Here are a small network's activations along a few directions, averaged over the inputs that share one value of a field.
Related values have similar rows: they may be neighbours, one step apart, or belong to one group.
In the rows, 500 means zero.
Strong random noise was added to every row along 8 fixed directions; ignore it. To show where, here is one row again and again, with new noise each time:
[589 590 636 688 301 574 467 416 601 605 580 429 703 678 540 354 476 558
 578 465 464 677]
[492 613 557 614 553 422 467 620 706 598 482 532 719 527 473 467 439 533
 502 630 648 714]
[349 529 512 349 565 558 365 599 332 357 338 506 337 542 295 414 277 503
 570 724 543 698]
[610 556 606 346 418 561 654 548 615 413 488 527 639 582 718 595 439 713
 528 285 624 271]
[456 418 613 478 293 653 436 318 515 265 563 379 548 477 443 558 723 388
 640 561 490 582]
[427 561 315 335 738 378 515 578 649 609 395 685 511 316 478 737 202 541
 277 532 603 371]
[622 588 431 425 566 514 674 634 300 431 490 445 550 626 595 406 499 646
 649 325 563 382]
[504 869 679 402 348 657 536 591 290 515 543 320 662 718 362 309 512 719
 513 584 541 615]
[668 347 446 591 201 707 452 121 331 584 536 488 316 741 658 347 151 547
 598 126 118 384]
[602 473 415 573 554 463 533 515 503 552 428 553 482 586 594 437 323 588
 572 378 491 497]


Values of S:
s5: [566 401 595 502 257 509 515 446 538 441 542 500 439 592 634 483 472 521
 581 313 367 340]
s7: [532 412 708 667 414 514 396 559 704 423 370 494 427 571 487 359 466 565
 540 508 524 623]
s11: [406 438 618 376 426 627 396 327 664 444 397 610 327 409 462 673 539 583
 345 552 528 429]
s6: [429 531 530 375 392 503 501 385 636 631 600 577 669 418 522 680 380 441
 347 511 382 392]
s16: [390 543 402 365 572 492 456 641 254 549 601 448 527 622 448 347 420 315
 645 628 428 641]
s12: [465 439 637 454 511 416 408 616 662 526 466 606 432 485 523 542 227 604
 387 448 526 482]
s9: [439 500 467 473 669 382 505 644 509 579 463 554 613 435 445 590 499 476
 431 525 557 559]
s14: [354 544 450 505 510 544 425 511 333 454 555 461 458 490 338 392 383 286
 532 625 414 588]
s1: [428 446 536 516 484 583 414 373 522 496 419 552 317 525 480 485 414 471
 475 652 449 604]
s2: [467 616 668 365 538 522 514 704 594 387 341 514 562 567 556 488 361 710
 540 570 700 521]
s4: [522 561 501 656 564 458 498 499 538 680 512 588 494 538 569 427 386 467
 390 532 460 525]
s8: [377 596 523 279 575 479 573 635 474 622 546 596 523 452 498 549 366 594
 257 587 584 407]
s3: [439 284 515 422 386 542 425 459 393 485 599 572 381 499 592 536 318 239
 572 432 369 415]
s13: [412 444 484 412 576 538 484 548 312 332 480 387 472 452 315 401 679 335
 613 611 536 615]
s10: [645 596 682 604 402 596 448 484 394 500 436 412 319 665 510 298 609 786
 461 494 500 509]
s15: [673 416 634 654 536 387 594 797 429 345 296 434 239 725 617 206 756 752
 717 458 667 578]
Each value of S is a pair of two hidden parts, and every pair occurs once (4 first parts, 4 second parts).
Changing only the second part turns s4 into s3. s1 has the same second part as s4; what does that change turn s1 into?
Answer: s16
Changing only the second part turns s15 into s12. s8 has the same second part as s15; what does that change turn s8 into?
Answer: s9
Changing only the second part turns s10 into s7. s11 has the same second part as s10; what does that change turn s11 into?
Answer: s13

Values of F:
f2: [593 505 634 679 217 599 348 103 724 424 420 433 563 431 465 630 685 621
 472 482 416 560]
f3: [604 737 590 663 605 447 590 794 465 617 431 513 613 605 460 278 427 670
 427 527 702 506]
f15: [580 563 621 622 325 451 556 383 566 701 536 481 780 653 583 439 612 622
 465 502 468 609]
f6: [651 751 407 539 461 696 637 388 154 376 472 291 286 576 459 440 961 730
 615 550 403 364]
f12: [382 535 427 349 660 534 626 682 490 453 513 432 613 413 423 586 717 513
 438 591 785 504]
f9: [515 447 372 375 560 535 655 583 101 513 755 414 474 534 581 501 572 356
 481 362 411 262]
f16: [627 494 298 557 374 543 668 231 287 490 610 400 460 465 619 592 618 460
 683 275 272 369]
f5: [371 584 416 213 682 345 641 722 555 606 708 592 817 330 451 636 403 432
 350 340 592 268]
f7: [561 381 448 474 834 350 623 703 687 480 296 655 452 395 759 625 587 681
 503 579 755 426]
f13: [465 248 461 402 580 578 500 431 402 158 624 435 290 348 447 596 945 278
 655 393 520 371]
f14: [464 462 587 514  70 544 424 264 543 405 749 411 638 533 529 564 592 308
 613 412 326 472]
f11: [724 851 505 812 324 519 464 298 457 876 618 376 569 559 458 496 695 586
 222 524 358 427]
f1: [551 919 557 617 577 411 384 548 370 784 325 412 408 585 209 296 197 714
 181 601 360 652]
f4: [443 482 414 185 642 488 595 598 523 313 389 520 519 275 445 694 710 625
 473 512 671 380]
f8: [382 602 479 211 654 591 618 716 421 312 451 535 516 581 518 336 282 556
 626 497 677 385]
f10: [379 402 500 430 514 439 490 569 542 457 602 414 526 378 401 674 639 265
 445 632 452 590]
Each value of F is a pair of two hidden parts, and every pair occurs once (4 first parts, 4 second parts).
Changing only the second part turns f15 into f4. f7 has the same second part as f15; what does that change turn f7 into?
Answer: f12
Changing only the second part turns f3 into f11. f2 has the same second part as f3; what does that change turn f2 into?
Answer: f16
Changing only the second part turns f13 into f9. f5 has the same second part as f13; what does that change turn f5 into?
Answer: f10
